A small network was shown many inputs. Here are its activations along a few directions, one row for each input.
In each table, some parts of the input vary, and every possible input appears once, in random order.
A made-up example of a description, with smaller parts first: one of 2 separate values, together with either a single point or one of 11 places around a ring or (one of 4 places along a line, together with one of 5 places around a ring).
Shared parts are said once, and a part with two or three values counts as separate values.
In the rows, zero is written as 128.

A family of inputs:
x1: [193 188  13 151 125 102  26  49  98 164 146 245 147 164]
x2: [142 107 122 129 114 107 108 103  86 115  70 150 125 168]
x3: [115 129 161 136 171 158 116 121  76 165 132 114 118 142]
x4: [124 110 119 113  79  97 157 161 171  80 108  91 147 113]
x5: [125 117 131 119  67 103 146 145 166  83 107 102 128 113]
x6: [106 119 176 127 168 159 134 130 107 142 142 126 126 120]
x7: [136 112 126 119 116 110 112 120 111  97  71 139 121 154]
x8: [ 95 121 166 115 126 142 166 148 166 126 168  89 119  79]
x9: [108 115 159 127 147 158 159 153 151 144 152  98 118 110]
x10: [136 114 123 129 103 100 143 134 126  92  87 125 123 152]
x11: [141 111 114 116  93 115 140 150 150  99  87 112 114 143]
x12: [107 122 165 125 163 142 163 146 126 140 154 112 117 120]
x13: [ 92 120 144 121 131 137 166 169 165 127 158  66 136  85]
x14: [171 208  72 164 188 163  56  63  94 217 209 224 152 129]
Q: Changing only one part turns x6 into x7. The same change can be made to x9. Which row results?
A: x11
Q: Describe the family of inputs behind these rows.
A: one of 2 separate values, together with either a single point or one of 6 places along a line
Q: Which other rows does x1 become when the choice among 2 separate values takes its other values? List them by row number.
A: x14
Q: Which other rows does x4 become when the choice among 2 separate values takes its other values? List them by row number.
A: x13

A family of inputs:
x15: [147 134 147 140 196 165 114 107  73 175 126 171 105 172]
x16: [130 147 132 140 179 149  97  95  81 170 154 167 134 140]
x17: [137 130 143 140 196 160 111 107  73 178 137 164 117 161]
x18: [129 153 131 142 169 147  98  91  88 172 166 165 138 126]
x19: [ 85 103 189 114 146 143 173 164 132 116 129  68 115 106]
x20: [106  89 197 110 152 153 180 174 122 121  93  73  87 141]
x21: [127 118 114 115  69 100 123 130 164  84 114 120 146 105]
x22: [147 143  93 135  99 106  90  95 120 122 118 164 138 138]
x23: [135  88 136 112 108 106 144 147 118  93  63 114 114 163]
x24: [ 86 115 176 118 121 146 166 157 161 119 154  74 126  81]
x25: [149 153  53 134  73 102 154 170 217 106 152 105 144 108]
x26: [145 149  87 132  95 111  85  93 137 122 135 167 147 118]
x27: [170 180  24 147  91 112 112 136 190 140 166 152 143 122]
x28: [ 86 114 174 112 120 146 162 156 168 120 159  72 131  73]
x29: [164 117 114 128 130 122 111 111  92 125  68 166 102 189]
x30: [126 120 118 122  75 100 130 130 158  85 112 122 142 111]
x31: [149 147  88 135  94 111  86  95 130 120 127 169 142 128]
x32: [149 126 102 135 126 110 102 103  96 123  91 162 129 164]
x33: [133 143 136 143 191 153 103 100  77 174 148 166 132 146]
x34: [ 96  88 195 111 158 151 179 173 123 124 110  67  99 129]
x35: [ 85 113 182 119 130 142 170 158 151 121 149  69 122  88]
x36: [144 137 100 136 109 105  97  95 109 122 114 162 136 143]
x37: [153 113 109 129 130 117 108 111  92 128  79 160 114 179]
x38: [147 131  99 131 116 107  94  99 102 118  98 163 131 158]
x39: [146  91 142 110 108 110 148 147 118  90  50 119 103 172]
x40: [131 165 123 144 165 154  91  92 111 175 187 171 146 108]
x41: [154 197  58 155 158 153 116 130 168 194 226 154 144 102]
x42: [125 116 123 121  81  96 132 131 147  87 104 117 138 121]
x43: [112 149 113 129 120 147 190 193 219 140 198  55 127  75]
x44: [130 160 128 145 168 149  95  91 100 176 178 167 142 118]
x45: [124 104 129 117  97  96 136 136 128  83  84 115 131 140]
x46: [ 86 108 187 116 137 142 174 159 141 117 141  66 119  94]
x47: [ 90  98 190 116 152 145 176 167 128 120 118  67 113 113]
x48: [129 165 121 139 164 155  88  91 116 176 193 169 150 100]
x49: [129  99 131 118 104  99 141 140 123  88  73 114 129 147]
x50: [126 108 126 117  84  95 134 132 136  84  94 114 135 129]
Q: Changing only one part turns x20 into x29. The same change can be made to x47. Which row results?
A: x32
Q: Describe the family of inputs behind these rows.
A: one of 4 places along a line, together with either a single point or one of 8 places along a line
Q: Which other rows does x28 become when the place on the line of 4 takes its other values? List them by row number.
A: x21, x26, x48
Q: Which other rows agree with x23 in the place on the line of 4? List them by row number.
A: x21, x25, x30, x39, x42, x45, x49, x50

A family of inputs:
x51: [183 162  53 140  95  94  80  94 123 122 113 191 142 159]
x52: [164 123  99 139 132  99  87  76  62 129  77 196 132 192]
x53: [ 97  66 186 102 107 105 164 159 114  63  56  82 116 145]
x54: [120 148 152 142 181 169 103  98  89 179 159 155 117 127]
x55: [120 135 167 136 195 160 105  93  69 177 152 157 130 129]
x56: [180 135  68 135 111 105  76  89 103 129  94 194 135 177]
x57: [ 98 143 117 137 126 138 163 163 185 137 193  81 144  74]
x58: [ 99 121 179 123 169 159 162 153 115 153 140  82 100 125]
x59: [137 148 134 132 168 165 105 102 108 185 175 157 126 124]
x60: [130 178  93 147 131 141 101 105 150 174 218 146 151  92]
x61: [108 107 114 112  46  92 161 165 201  61 104  69 144  90]
x62: [ 94 106 194 120 186 156 160 154  95 144 131  86 120 123]
x63: [117  77 157 102  87 109 165 166 162  67  71  84 118 127]
x64: [168 168  27 141  86  85  72  92 145 114 128 186 161 134]
x65: [108 116 163 120 166 163 163 162 143 146 152  92 121 110]
x66: [135 172 119 141 152 157 108 110 132 172 195 159 137 102]
x67: [103  77 172 109  97 110 163 159 139  65  59  80 100 136]
x68: [114 141 144 129 140 149 171 165 162 147 174  86 120  99]
x69: [163 134  85 148 122 108  79  87  85 126  80 199 123 181]
x70: [123 102 139 108  60  97 172 167 179  69  88  75 123 114]
Q: Changing only one part turns x65 into x56. The same change can be made to x68. Which row results?
A: x51
Q: Describe the family of inputs behind these rows.
A: one of 4 places along a line, together with one of 5 places along a line
Q: Which other rows does x61 become when the place on the line of 5 takes its other values? List them by row number.
A: x53, x63, x67, x70
Q: Which other rows does x54 become when the place on the line of 4 takes its other values? List them by row number.
A: x58, x67, x69
